A small network was trained on made-up records. Each row is its average activation on records with the value named, seen along a few directions.
Related values have similar rows: they may be neighbours, one step apart, or belong to one group.
Random noise pushes rows far along 4 fixed directions. That doesn't count. These rows show it; they differ only by the noise:
[-145  -10  -44  -27 -162   63  -75 -213    8  -55  -28   83   -8 -125
   84]
[  92 -266 -190   39 -177 -380 -166 -331   98 -141  225 -104  104  140
 -113]
[ 275  -73  -98  231   90 -183  269   76 -434  309   48 -197  400  449
    3]
[ 104  -96 -233   35  -58 -171   14 -128 -128   57   -4   34  225  159
    4]
[-208  148  341  138  -19  355  188    5 -252  166  -86  -51  -17 -133
  175]
[ -48 -203  176   79    2 -177  -75 -243  129 -151   81   40    3 -178
 -143]


Field Figed:
m5: [ -75 -170 -139  -85  182 -221  -32  169  301 -295 -120  198  -57 -116
 -270]
m13: [ 337  -71 -299   41  301 -140  -25   61  -96  -52  -46   77   87  182
  -77]
m7: [  94  101 -615 -273  157   79  -56   88   40 -228 -632  833  -38 -275
   63]
m12: [  32  226  -18 -103 -192   14  -45  191  -51  201  290 -238   -6  262
  117]
m1: [-133  -22  362  163   -2  111   73 -110  -43   -5   -1    4  -43 -203
   -5]
m14: [-407  217  478  107 -123  276  221  142   -4  144  148 -256 -160  -14
  134]
m11: [-353  364  194 -109 -210  344  -73  195   -5  120  -96  -21  -81 -170
  302]
m10: [ 162   63  215  -47  101  204   16   54   36   27  -32   94  105 -159
  -32]
m3: [-108  -51  258  126 -105  -53   83 -216 -127 -137  275 -461 -233  141
   25]
m8: [   2   59  -63 -125  116  121  -64  198   52  173   80   -9  -50   76
    7]
m4: [ 295   49 -271 -135   48  -83   11   95 -125   89 -321  405  379  120
   86]
m2: [ 192    2    4  134  540 -103  538  458 -202  361 -439  139  182 -151
 -193]
m9: [ 229  158 -125   20 -149  305   10   50 -344  280  152 -463    5  498
  146]
m6: [-191  173   -8  -29  -88  334  -73  193  101   14   39 -181 -338   27
  183]
Each value of Figed is a pair of two hidden parts, and every pair occurs once (7 first parts, 2 second parts).
Changing only the second part turns m1 into m14. m9 has the same second part as m1; what does that change turn m9 into?
Answer: m8
Changing only the second part turns m7 into m5. m4 has the same second part as m7; what does that change turn m4 into?
Answer: m11
Changing only the second part turns m3 into m2. m13 has the same second part as m3; what does that change turn m13 into?
Answer: m6

Field Zezib:
u5: [ 121   30 -265 -163  317  263  128  469  -15  -26 -352  152  -11 -192
   73]
u9: [  81 -243  113  381  -24 -125   39 -467 -200  109  120  -84 -119   45
  -16]
u3: [-560 -105  498  160  266  140  255  300  -49  -61  -33 -208 -337  -86
  -95]
u6: [ 331 -248  259 -174   37 -711 -317 -231  311 -220  666  -85  -40   71
 -339]
u4: [ 206  -69  -97  199   71 -248  295  403  -88  276   -5 -396   44  547
 -103]
u11: [ 174  116  223  181  530  331  408  124 -356 -286 -568  627   48 -373
 -103]
u10: [ 181 -212  572  193  373 -397  282  211   26   14 -237  301  461 -353
 -300]
u1: [-102  126  185 -186  198  628  -59  162   40  179 -177  137   81 -166
 -109]
u2: [  -1  118 -618 -267 -477  260 -493 -200  410 -244  171 -185 -254   39
  246]
u7: [  82 -274  326   80  267 -608  201 -334   83  -49  -26  -26  251 -192
 -399]
u8: [-430  312  698  157 -124  234 -226  -21  142  134  157  233 -146 -440
  195]
Zezib is arranged as a line.
Going along Zezib from u11 by way of its neighbour u9, in what order are u3, u4, u7, u8 met?
Answer: u7, u8, u4, u3
List every value one step from u1, in the order listed.
Answer: u6, u2

Field Rigiz:
n6: [ -12  315  650  248  244  553  173  407 -457  478  394 -752 -181  338
  204]
n5: [-152  394  -26 -216 -671  694 -404  179 -196  137  241 -532  -86  522
  541]
n2: [-415  -37  262    6 -433   -8  -34 -602 -141 -150  306  -98 -236  -25
  131]
n11: [ -64   50 -697 -316  204  112 -556  -49  784 -222 -343  719 -279 -329
 -234]
n7: [  79 -272  294  153   32 -520   39 -355  138 -174   98  -94  381  163
 -384]
n10: [-284   97  561  154 -130  531  -16 -411   35 -516 -175  279 -385 -628
   52]
n8: [  61  490 -582 -668 -406  134 -179  -99   95  200 -101  274  213  -27
  343]
n9: [  32 -172  174   56  371 -321  107  283  148  366 -354  796  473 -498
 -223]
n4: [-225  277 -527   -5   26   73  331  545 -325  202 -603  195 -109   83
  311]
n1: [-643  137  273 -121   89  444  179  430   94 -215 -182   39 -549 -644
  267]
n3: [  -3   72  103  -40  390  733  329 -113  -76 -131 -701  569 -204 -900
   96]
Rigiz is arranged as a line.
Going along Rigiz from n4 by way of its neighbour n1, in what order are n6, n11, n10, n9 met?
Answer: n11, n6, n9, n10
What is the length, in steps, of the shortest route from n5 to n7?
Answer: 3
